These are the activations of a small neural network, seen along a few directions. Each row is one input.
In each table, some parts of the input vary, and every possible input appears once, in random order.
Descriptions start from the smaller parts, as in this example, which fits no table here: one of 6 places along a line, together with either a single point or (one of 2 separate values, together with one of 5 places around a ring) or one of 11 places around a ring.
Shared parts are said once, and a part with two or three values counts as separate values.

Other details of the inputs vary at random and push rows far along three fixed directions, the same in every table; ignore that.

Table:
x1: [ 2.44  0.09 -2.05  3.24 -3.81  2.48 -1.40 -0.08 -2.39 -0.86  1.13]
x2: [-1.67  2.59 -3.31 -3.62 -0.36  0.96  0.16 -0.95 -0.51 -2.48  2.56]
x3: [ 2.27 -4.03 -1.21  5.48 -5.37  3.12 -2.72  0.08 -3.52 -0.30 -1.72]
x4: [-0.48  2.81 -3.20 -4.16  1.52  2.10 -0.55 -0.04 -1.46  0.07  1.19]
x5: [-2.07 -1.64  1.50  0.30 -3.13  5.34 -2.56 -1.21  0.92 -2.90 -2.94]
x6: [ 1.59  3.30  0.05  0.20  3.64 -3.61  2.63  0.04  2.03  1.06  0.82]
x7: [-0.36  0.85 -0.95  2.03 -1.60  6.89  0.50 -4.27  0.71  0.66 -1.77]
x8: [ 0.20 -2.73 -0.12  0.01 -3.47 -0.22 -1.51  1.60 -1.95  0.31 -0.59]
x9: [-1.65  1.90  3.04  1.22  4.66  0.26  3.58 -2.39  4.67  3.52 -3.16]
x10: [ 2.35 -6.10  4.04  5.35  0.57 -6.85 -1.33  1.43 -0.43  0.23 -1.14]
x11: [ 0.74 -0.65  0.21 -0.55  0.16  3.94 -1.54 -0.01  0.12 -1.51 -3.14]
x12: [-2.01  3.01 -1.50 -4.14  0.77  3.68  0.80 -1.60  1.08 -1.58  4.13]
x13: [-0.34 -2.77 -0.56 -1.02 -1.13  6.05 -2.86 -0.89 -0.48 -1.00 -4.67]
x14: [-0.57  2.42  1.12 -0.33  2.71 -4.04  2.11 -0.97  1.03 -0.29  1.38]
x15: [-0.87 -2.45  0.61 -1.05 -3.67  5.58 -1.49 -1.22  0.54 -1.06 -3.42]
x16: [ 0.55 -6.41  5.11  5.57  0.49 -2.33 -1.68  2.26 -0.72  2.28 -6.77]
x17: [ 3.10 -0.88 -2.52 -0.96 -4.20 -2.10 -2.38  3.33 -2.89 -2.42  2.37]
x18: [-0.79  1.39  1.71 -0.74  2.02 -2.75  3.30 -0.57  1.19  2.32  0.79]
x19: [-4.27  5.12 -3.01 -5.19  0.94  3.35  1.59 -2.32  0.83 -0.66  3.05]
x20: [-0.70 -0.78  0.44 -0.14 -1.64  2.45 -1.77 -1.44  0.65 -2.96 -1.84]
x21: [-1.87  0.13  2.59  1.53  1.73 -3.72  2.06 -0.20  1.04  0.81 -0.07]
x22: [-2.59 -1.91  4.11  1.63  4.11 -1.51  2.61 -3.08  2.91  2.75 -1.43]
x23: [ 1.11  2.74 -3.83 -2.42 -0.65 -0.62 -0.88  4.62 -2.80 -0.67  4.26]
x24: [-0.59  3.14 -2.19 -4.07 -1.61  2.40  0.83  0.14  0.30 -0.59  2.45]
x25: [-1.23  0.78  1.97  0.24  4.06 -4.67  2.99 -0.08  0.94  1.78  3.47]
x26: [ 2.84 -1.12 -2.77  1.55 -4.24 -1.88 -2.68  5.55 -2.81 -1.05  2.07]
x27: [-1.11  2.08  1.15 -0.68  4.10 -4.78  3.30  0.02  0.99  1.61  4.91]
x28: [-3.35 -1.40  4.09  2.04  2.08 -0.57  1.98 -2.43  2.42  0.99 -3.58]
x29: [-0.12 -3.32  1.97 -0.44 -2.40  4.56 -1.48 -3.03  1.02 -1.06 -5.82]
x30: [ 2.61 -4.25 -0.63  2.72 -3.77  0.63 -4.30  2.42 -1.63 -1.03 -3.20]
x31: [ 1.48  2.86  0.63  1.80  2.86 -5.78  2.85  2.57  0.65  2.37  2.36]
x32: [-0.03  2.52 -2.13 -3.77  0.34  2.00 -0.20 -1.14  0.12 -2.52  4.39]
x33: [-2.11  1.48  2.83  1.11  4.83  0.16  3.73 -2.75  4.55  4.07 -3.30]
x34: [-1.20  6.58 -4.49 -2.20  0.70  4.60  2.70 -3.90 -0.29  1.34  4.14]
x35: [ 2.90 -4.60  3.22  5.75  0.48 -6.64 -1.59  2.04 -0.02  2.66 -4.00]
x36: [-2.04  1.19 -0.56 -4.04  0.05  5.81  1.35 -4.60  2.39 -0.22 -2.85]
x37: [-1.04  0.18  0.65 -1.52 -0.17  6.33 -1.52 -0.31  0.94 -0.38 -3.45]
x38: [ 2.28  1.16 -3.61 -1.67 -0.62 -1.47 -1.74  3.89 -2.90 -1.42  3.12]
x39: [ 3.77  3.01 -4.36  2.12 -3.61 -1.76 -0.38  3.20 -4.41 -1.11  6.56]
x40: [ 1.70 -2.03  0.37  0.54 -4.41  0.21 -1.71  2.77 -1.10 -1.67  0.11]
x41: [ 1.93 -4.17  3.56  2.90 -0.01 -4.94  0.02  0.25 -0.55  1.18 -3.24]
x42: [-0.77 -3.57  3.71  4.46  1.35 -2.36  0.68 -0.04  1.66  4.18 -5.23]
x43: [ 1.35 -2.71  1.01  2.16  1.59 -7.74  0.36  1.55 -1.60  0.48  2.88]
x44: [-1.05  2.12 -1.50 -3.02  0.13  2.52  0.33 -0.05  0.66 -2.18  4.81]
x45: [ 3.55  1.23 -4.24  2.93 -4.37 -2.25 -1.26  3.28 -5.07 -0.50  5.90]
x46: [-0.01 -0.01 -0.09 -1.91  0.48  5.76 -1.75 -1.20  0.68 -1.14 -3.76]
x47: [-0.41  1.92 -0.63 -0.39  1.67 -8.53  1.44  1.23 -1.89  1.01  3.97]
x48: [ 0.48  3.71  0.63 -0.49  4.46 -3.91  3.23  2.18  0.68  1.71  2.62]
x49: [-2.02 -0.56 -0.90 -3.00  0.63  3.97 -0.65 -3.58  0.60 -0.64  0.34]
x50: [ 2.13 -4.74 -0.86  3.38 -5.01 -0.11 -3.92  4.33 -2.36 -0.35 -2.08]
x51: [ 0.17  2.15  1.47 -0.55  1.71 -2.79  3.19  0.03  1.42  1.25  1.21]
x52: [-0.14  0.09 -1.70 -1.55 -1.27  3.43 -1.73  2.13 -1.58 -0.87 -0.33]
x53: [-1.96  2.88  0.73 -1.66  5.28 -0.70  3.66 -0.56  1.73  3.32  0.05]
x54: [-2.08 -0.45 -0.63 -1.35  0.55  7.60 -0.67 -4.49  2.76  0.71 -5.71]
x55: [ 2.89  2.77 -3.91 -2.87 -2.12 -2.52  0.17  2.63 -1.94 -2.47  5.20]
x56: [-3.44  1.19  4.36  0.66  2.89  1.15  2.76 -3.45  4.26  0.95 -2.84]
x57: [-0.97 -0.09 -1.06 -1.43 -1.29  0.67 -1.32 -1.15 -0.38 -2.21  0.12]
x58: [-1.23 -2.78  4.28  1.70  3.90 -1.42  1.53 -3.62  2.94  1.08 -2.62]
x59: [ 0.51 -1.63 -0.64  0.14 -2.11  5.53 -2.87 -1.31  1.28 -1.08 -4.71]
x60: [ 0.25 -5.57  1.42  2.18 -3.91  0.98 -4.18  1.75 -1.94 -1.72 -0.40]
x61: [-1.69  2.73  1.68 -1.90  5.93 -1.76  4.16 -3.32  3.22  1.24  2.41]
x62: [-2.60  4.55 -2.69 -4.20 -0.42  2.55  0.61 -0.60  0.29 -1.83  3.68]
x63: [ 2.44  2.05 -0.20 -0.50  1.00 -7.90  1.86  2.10 -1.32  0.93  3.65]
x64: [-0.93  0.16 -1.62 -1.57 -2.50  1.21 -2.49 -0.26 -1.48 -2.62  0.34]
x65: [ 3.09 -1.99 -3.87  0.79 -3.89 -2.29 -3.52  4.15 -3.51 -1.11  1.54]
x66: [ 1.65 -3.52  3.28  3.36  2.39 -3.76 -0.46  1.52 -0.31  1.63 -4.20]
Description of these inputs: one of 6 places along a line, together with either a single point or (one of 2 separate values, together with one of 5 places along a line).
The inputs of x30 and x35 match in every part but the place on the line of 6. If x9 is changed in the same way as x30 into x35, which row does it become?
> x50
A walk changes only the place on the line of 5. It starts at x58 and steps to x57. List the rest of the walk in order.
> x29, x35, x66
Which other rows does x6 become when the choice among 2 separate values takes its other values? List them by row number.
> x31
Which other rows does x8 become when the choice among 2 separate values takes its other values? List them by row number.
> x36
Which other rows does x27 become when the place on the line of 5 takes its other values? List them by row number.
> x15, x21, x50, x52
List by row number the other rows that have the place on the line of 6 in common with x51.
> x1, x10, x12, x14, x17, x26, x37, x46, x56, x59

Table:
x67: [ 2.45  0.56 -2.94  0.21 -3.15  0.37 -1.63  2.02 -2.06 -1.10  1.45]
x68: [ 1.13 -2.94  2.35  2.01  0.14 -1.62 -0.74 -0.18  0.20 -0.49 -2.16]
x69: [-0.05 -0.80 -2.74 -1.99 -3.21  2.87 -2.84  1.87 -1.78 -1.62  0.07]
x70: [-1.92  0.99 -0.15 -1.61 -0.93  7.20 -0.17 -2.52  2.02 -0.37 -2.62]
x71: [ 2.20 -0.69 -2.53  1.95 -3.42 -2.07 -1.61  3.28 -3.61  0.16  3.30]
x72: [-0.48  2.91  0.05 -0.24  1.81 -2.94  2.53  0.60  0.76  1.13  2.27]
x73: [ 0.45  1.25 -1.47 -1.06  0.21 -4.31  0.08  2.90 -1.65 -0.99  4.59]
x74: [ 0.12  4.32 -3.75 -3.36 -0.73  2.93  0.76 -0.96 -0.20 -1.02  2.60]
x75: [-2.07  2.42 -0.32 -4.02  3.19  1.88  1.55 -1.86  2.19 -0.34  0.52]
x76: [-1.30  1.34  2.41 -0.37  3.29 -0.63  2.27 -1.69  2.61  1.00 -0.43]
x77: [ 0.00  1.32  0.80  0.36  2.74 -4.71  2.23  0.06  0.03  0.81  3.36]
x78: [ 1.49  2.16  1.09  2.01  3.09 -2.67  2.86 -0.77  1.33  2.63 -0.37]
x79: [ 1.66 -3.06 -0.06  1.26 -3.24  2.48 -3.16  0.11 -0.93 -1.87 -2.70]
x80: [ 0.30 -1.43  2.67  3.37  0.73 -0.89  0.36  0.28  0.75  1.85 -2.77]
x81: [ 1.54 -2.63 -0.47  3.36 -2.44  0.74 -1.80  1.22 -1.79  0.70 -1.46]
x82: [-1.06 -3.31  4.27  1.91  0.25 -2.28 -0.12 -0.48  1.08 -0.32 -2.30]
x83: [-0.76 -0.56 -0.82 -2.65 -0.38 -1.62 -1.02  1.34 -0.70 -1.60  1.35]
x84: [-1.88 -0.02  1.02 -0.60  1.38  4.43  0.52 -3.71  1.98  0.28 -1.97]
x85: [-1.76  3.31  0.02 -3.58  2.59  1.62  2.71 -3.58  2.52 -0.54  0.80]
x86: [-1.64 -1.84 -1.21 -1.67 -3.85  5.10 -2.63 -1.99 -0.85 -2.89 -0.41]
x87: [ 0.03 -3.74  3.26  1.94  1.39 -1.23 -0.98  0.06  0.73  0.81 -4.08]
x88: [ 0.25 -2.44  2.43  2.74  0.76 -1.47  0.09  0.67  0.57  2.15 -3.80]
x89: [ 1.66  1.21 -1.94  0.11  0.34 -2.82  0.12  3.34 -2.19  0.95  2.19]
x90: [-0.35  1.66 -1.99 -0.06 -0.55 -0.34  0.63 -0.03 -1.01  0.67  2.55]
The inputs of x76 and x72 match in every part but one. If x84 is changed in the same way as x76 into x72, which row does it become?
> x90
What is each input in this table made of?
> one of 4 separate values, together with one of 6 places along a line
A walk changes only the place on the line of 6. It starts at x89 and steps to x88. List the rest of the walk in order.
> x69, x87, x75, x83
Which other rows does x70 become when the choice among 4 separate values takes its other values? List them by row number.
> x67, x71, x88

Table:
x91: [-0.13 -0.16 -0.03  2.73  0.79 -5.56  1.76  1.95 -1.90  3.31  3.40]
x92: [-0.37  2.63  0.83 -1.11  5.26 -0.86  3.00  0.03  2.39  3.41 -1.52]
x93: [-1.38 -2.71  6.08  2.02  1.75 -0.07  0.76 -5.22  3.54 -0.97 -3.58]
x94: [ 0.63  3.30 -3.44 -4.21  0.97  5.65 -0.06 -1.60  1.22 -1.06 -1.03]
x95: [ 1.58  4.03 -1.84  0.71  2.81 -4.79  3.01  3.55 -1.85  3.49  4.56]
x96: [-3.75 -2.71  1.41 -1.07 -2.73  4.67 -2.73 -0.40  0.49 -2.50 -0.96]
x97: [ 1.78 -4.49  3.58  4.99  0.04 -4.52 -1.21  4.20 -0.42  2.36 -4.70]
x98: [-0.90  2.15  1.73  1.64  1.48  0.71  3.38 -5.62  2.81  1.14  0.02]
x99: [-0.12  0.68 -0.68  0.29 -0.34  8.26 -0.07 -3.88  1.58  0.39 -4.13]
x100: [ 0.19  3.22  0.08  1.97  1.73 -2.60  2.92  2.18 -0.01  3.34  1.65]
x101: [ 0.48 -2.81 -2.12 -1.03 -3.49 -1.19 -3.93  2.03 -3.33 -3.93  3.74]
x102: [-1.01 -2.23 -0.52  1.43 -2.74  5.34 -1.55 -3.66  0.04 -0.37 -2.48]
x103: [ 3.84 -3.57  4.00  5.14  0.47 -3.38 -0.18 -0.26  1.48  0.90 -5.52]
x104: [-1.19  0.93  1.11 -2.03  2.49 -5.33  1.62  2.61  0.32  0.55  1.49]
x105: [ 3.70 -5.79  0.41  1.53 -5.96 -1.33 -5.58  2.29 -2.70 -4.64 -2.47]
x106: [-0.81 -0.06 -3.42  0.36 -5.11  0.62 -1.84  2.94 -3.78 -0.61  4.37]
x107: [-0.76  1.61  1.63 -2.56  5.08 -2.79  2.57 -2.40  2.63  0.26 -1.07]
x108: [ 0.64  1.27 -4.99 -5.50 -1.40 -2.12 -2.10  4.99 -3.62 -2.24  5.20]
x109: [-4.38  4.27 -2.43 -6.82  2.18  4.22  1.37 -1.94  1.23 -1.31  4.79]
x110: [ 1.97  0.43 -1.40  1.51 -3.28  5.05 -1.15 -1.80 -0.12 -1.53 -1.75]
What is each input in this table made of?
> one of 4 places along a line, together with one of 5 places around a ring
The inputs of x104 and x108 match in every part but the place on the line of 4. If x97 is changed in the same way as x104 into x108, which row does it become?
> x92
Which other rows does x95 become when the place on the line of 4 takes its other values? List them by row number.
> x99, x100, x110
